A small network was shown many inputs. Here are its activations along a few directions, one row for each input.
In each table, some parts of the input vary, and every possible input appears once, in random order.
A made-up example of a description, with smaller parts first: line(4) and (point or ring(9) or (values(2) and ring(5))).
Shared parts are said once, and a part with two or three values counts as separate values.

Other details of the inputs shift rows strongly along two fixed directions, in all tables alike. That doesn't count.

Rows:
R1: [-20  23   7 -14  36   9  23   1 -19  -4 -21  -2]
R2: [-20  12  46  16  -5  17 -14   6  18  54   0  12]
R3: [  2 -18 -17 -20 -26 -18  17  22  -2 -11   3  -9]
R4: [-30   9  -4  15  22  15  23  -4 -14 -18 -25   1]
R5: [-16  15  38  46   6  20 -15   3  34  36   8  13]
R6: [-26   6  -3  28  26  14  11  -5 -19 -15 -20   8]
R7: [-38   3  -4   0  21  22  16  -3 -25 -12 -16   7]
R8: [ 28  -2  -3  27  -8 -23 -28 -10  14  39  26 -25]
R9: [-21   5  14  22  11   0  13  27 -22 -20 -25  19]
R10: [ -3  15  31  29   6   9  -8   1  10  19 -14  18]
R11: [ 24  -6   2 -10 -20 -13  -8   0  24  38  18 -25]
R12: [ 10 -27  -7   4 -35 -23 -20  15  -3   8  25  -5]
R13: [ -9  14  19  -4  32  14  -2  -2 -29 -15 -19  19]
R14: [  5 -21 -24 -26 -24 -16   8  18 -18 -28   4   0]
R15: [ 15  -3 -22 -23   2 -11  -5 -10 -14  -3  12 -14]
R16: [ 17  -6   2  14 -28  -4 -15  -4  50  27  29 -13]
R17: [  0  20  15  11  33   9   7   1 -19 -19 -29  16]
R18: [ -4  20  31  19  13   6   1   6   8  26 -15  -3]
R19: [  3 -23 -38  -8  -4  -5  -5 -18 -20 -28  11  -6]
R20: [-16  15  44  18   6  13 -16   8   8  58   3  -1]
R21: [ 14 -16 -31 -17 -21 -23  20  18 -12 -46  -8  -4]
R22: [ -3 -19 -13  10 -27  -7  -5  -6  24  44  26 -32]
R23: [ 18 -14 -29 -28  -3   3  -5 -15  -1 -50  14  14]
R24: [ 28 -16  -7 -12 -23 -11 -23 -14   6   0  17   5]
R25: [-17  17  17 -19  16  17  25   4  -2 -12 -30  19]
R26: [ 19  -6 -19 -12   7 -14 -16 -16 -20  -9  15  -9]
R27: [ 10 -12  -3  -6 -28   3 -20  -5  35  23  35  -6]
R28: [ 26   2 -31 -17   6 -19   7 -12  -9 -25  -1 -18]
R29: [ 31  -3 -26 -28 -12 -12  12 -10   3 -43 -13   4]
R30: [-27  16  13 -13  20  27  23   4  13 -15 -13  17]
Each input here is: ring(5) and (values(2) or line(4)).
The inputs of R21 and R3 match in every part but the ring(5) part. If R28 is changed in the same way as R21 into R3, which row does it become?
> R1
List by row number the other rows that have the ring(5) part in common with R7.
> R2, R14, R15, R20, R27

Rows:
R31: [ 27  -7 -32 -25   5  -7  -1 -20 -12 -41   2   2]
R32: [ 14  -4  20  14 -27  -6 -25  -3  36  55  26 -13]
R33: [ -1  11 -21 -28  37   9  21 -16 -32 -51 -23   7]
R34: [ 24 -22 -37 -29 -31 -19   4  -5  13  -9  20 -25]
R35: [  4  -5  12  25 -13  -7 -21  -3  12  36  15  -8]
R36: [-13  20  16   8  34  21   4  -4 -14 -21 -21  24]
R37: [-26  18  20  19  27  12   6   3 -17   4 -19  11]
R38: [  6   5  21  11  -7   4 -12   2  22  24   7   4]
R39: [ 16 -16 -38 -38 -15  -6  17  -2  -7 -53  -4   5]
R40: [  1   8   9  11  10   3 -12 -10   6  20   8  -5]
R41: [-30  13  25   6  14  20  17  15  -1 -11 -21  24]
R42: [ 14   1 -26 -35   9  -2  17  -9 -11 -34 -10  -4]
R43: [ -7   2  14  25   0  -3 -12  -1   6  43   9 -17]
R44: [ 40 -22 -34  -9 -25 -25 -14 -10   3 -22  19  -9]
R45: [-33   9  21  12  16  13  12  16 -20  -7 -22  18]
R46: [ 24 -27 -39 -19 -29 -27  -1   0  -3  -9  20 -26]
R47: [ -2 -11   6  18 -24 -12 -13  11  11  37  19 -14]
R48: [-37  16  22   1  19  20  22  12  -7  -5 -23  17]
R49: [  6   4  18  12 -14  -2 -16  -1  27  48  18 -12]
R50: [-30   8  26  20  14  13   8  21 -13  -4 -18  21]
What do these inputs look like to the network?
> line(4) and ring(5)
Change only the line(4) part in R33. List by row number the other rows that result.
> R31, R36, R40
